A small network was shown many inputs. Here are its activations along a few directions, one row for each input.
In each table, some parts of the input vary, and every possible input appears once, in random order.
Descriptions start from the smaller parts, as in this example, which fits no table here: values(2) and (point or ring(11) or (ring(5) and line(6))).
Shared parts are said once, and a part with two or three values counts as separate values.

Other details of the inputs shift rows strongly along three fixed directions, in all tables alike. That doesn't count.

A family of inputs:
r1: [-37  -7 -22  -9  11   6  39  11 -24  25 -32  10]
r2: [ -4  16 -22  12   3 -29  44   5  -8  42 -17   0]
r3: [-26  31 -14  -5  -6   6 -25   9  10 -15 -14  25]
r4: [-15  -5 -36   0   6  -5  37 -16 -31  34 -14  14]
r5: [-30   6 -24 -12   1 -10  48  -7 -11  19 -31 -17]
r6: [ -5  86 -23  24 -16  41 -46  -9  28 -49  21  41]
r7: [ 48 -41  36  -9 -19 -60 -32 -11 -12 -12 -25 -10]
r8: [ 18 -37  34 -28  14  34   9   0   3  16  27 -24]
r9: [  8  28 -10  24   8   3 -13  -8 -14 -13 -11  35]
r10: [ 16 -37  20  -7  -6  16   7  22  -1  -3  37 -42]
r11: [-17   2 -30  23  21 -21  37 -14 -30  33   5   1]
r12: [ 14   3  24 -18   0  26  19  -4  17 -10  22 -36]
r13: [ 20 -45  26 -22 -21 -68 -61  16  -6 -17 -31  31]
r14: [ 25 -62  27  -3 -22 -52 -45  -7 -11  -8  -8   1]
r15: [-34  -8 -28 -11  17   4  32 -11 -19  33 -28   8]
r16: [-12   9 -32  -1 -10 -19  53 -12 -22  19 -17 -11]
r17: [ 16  -8  23  -8  -7  46   6  11  -3  -4  22 -11]
r18: [ 25 -22  34 -18 -21  16  19  21  20  22  20 -40]
r19: [  3  39 -15  15  -1  -9 -23   0  -7  -9  -1  32]
r20: [ 28  -7  22  -4  16  37   2 -12  -4  13  30 -15]
r21: [  2  27   7   5   8  37 -18  -1  14 -30  10  23]
r22: [ 11 -34   4   8  -7 -64 -56   6   2 -38 -21  23]
r23: [-23   1 -11  14  -1 -25 -41 -18   8 -20 -23  24]
r24: [-34   1 -37  15  18 -33  23 -15 -17  17 -11  20]
r25: [-11 -12  13  -7   9  40   2  21  18 -13  29 -39]
r26: [ 19  -7  14  12  13  20   2  13   1  -7  41 -32]
r27: [-15  79  -8  21  -9  39 -36  -8  62 -37  -3  20]
r28: [ 11   4  28 -14  -2  26  18  17  36  11  24 -28]
Description of these inputs: line(4) and (values(2) or ring(5)).
Which other rows agree with r6 in the line(4) part? List them by row number.
Answer: r4, r10, r14, r16, r17, r18
Change only the values(2) part in r28. List by row number the other rows that result.
Answer: r12
Change only the line(4) part in r10. List by row number the other rows that result.
Answer: r22, r25, r26

A family of inputs:
r29: [ -8 -15 -18   4   7 -26  24  -1 -26  21  -9   4]
r30: [ 21   4  14  10 -12 -15 -45  -6  17 -30  -2  10]
r31: [-20  25 -24   8  -2 -13  -6  -4   3  -6 -24  27]
r32: [ -9 -12 -18   6   5 -30   0  -5 -20   7 -18  18]
r33: [ 16 -40  34 -25 -10  -2   2  17   6  10   5 -30]
r34: [-15  38  -5   4  19  74  27   0  15  -2  42 -19]
r35: [ 10 -16   9  -7   6   9  29   6 -12  21  18 -25]
r36: [ 13 -45  34 -26  -5   5  -2  16  -3  11   4 -24]
r37: [ -1  -6 -18  10   0 -37   5  -5 -19   7 -17  13]
r38: [ -7  27 -26  19  -2 -20  -3 -12  -1  -5 -16  23]
r39: [ 15  -2  16   3  -7  -5 -49  -7  10 -29  -8  20]
r40: [-25   9 -17  -5   7  11  31   9  -2  16  -2  -6]
r41: [-17  13 -16  -4   3   9  35   4  -1  19  -4  -6]
r42: [ 21 -14  24  -3   1  14  -8   0   1  -3  21 -13]
r43: [ 17   6  16   4 -15 -14 -44  -6  20 -30  -7   9]
r44: [-10  -7 -15  -3  -2 -29  27   2 -14  23 -21   0]
r45: [-16  54 -13  14   6  50 -12  -8  25 -27  18  12]
r46: [ 16 -17  23  -7   3  17 -11   2   1  -3  19 -12]
Changing only one part turns r41 into r33. The same change can be made to r46. Which row results?
Answer: r32
What do these inputs look like to the network?
Answer: values(2) and ring(9)
Change only the values(2) part in r42. List by row number the other rows that result.
Answer: r29

A family of inputs:
r47: [ -6  35   2   9  -2  32 -27  -1  32 -45  15  -4]
r48: [-26   8 -31   8  23  13  36 -21 -20  23  -2   6]
r49: [ 29 -19   6  13 -23 -58 -61  -1 -11 -28 -20  34]
r50: [ 20  42   7  24   6  27 -29  -4  22 -22  32  11]
r51: [ 39 -54  45 -18  -2   5  15  17 -14   9  31 -50]
r52: [-38  19 -28   3  16   2  37  14   3  25  -3   1]
r53: [-15 -41 -22  -5   4 -76   3   4 -40  35 -61  44]
r54: [ 24 -60  48 -34   1  21   9  16 -14   9  15 -39]
r55: [-41  16 -35   0   3   6  36  16  -6  15  -2  -1]
r56: [  8  46  14  -4 -10  43 -25 -15  30 -24   1  11]
r57: [-30  13 -32  -3  10  19  34   5 -23  20  -3  15]
r58: [-32  27 -27  -4  -5   3  47   5  11  24 -22  -8]
r59: [  4 -22   0  11 -13 -65 -68 -20  11 -35 -37  29]
r60: [ 19  34   3  30   6  25 -27 -28  17 -30  36   1]
r61: [ 44 -41  51 -30 -15   4  20  14   3  23  20 -48]
Changing only one part turns r51 into r54. The same change can be made to r60. Which row results?
Answer: r48
What do these inputs look like to the network?
Answer: values(3) and (point or line(4))
Which other rows agree with r52 in the values(3) part? List them by row number.
Answer: r47, r55, r58, r59
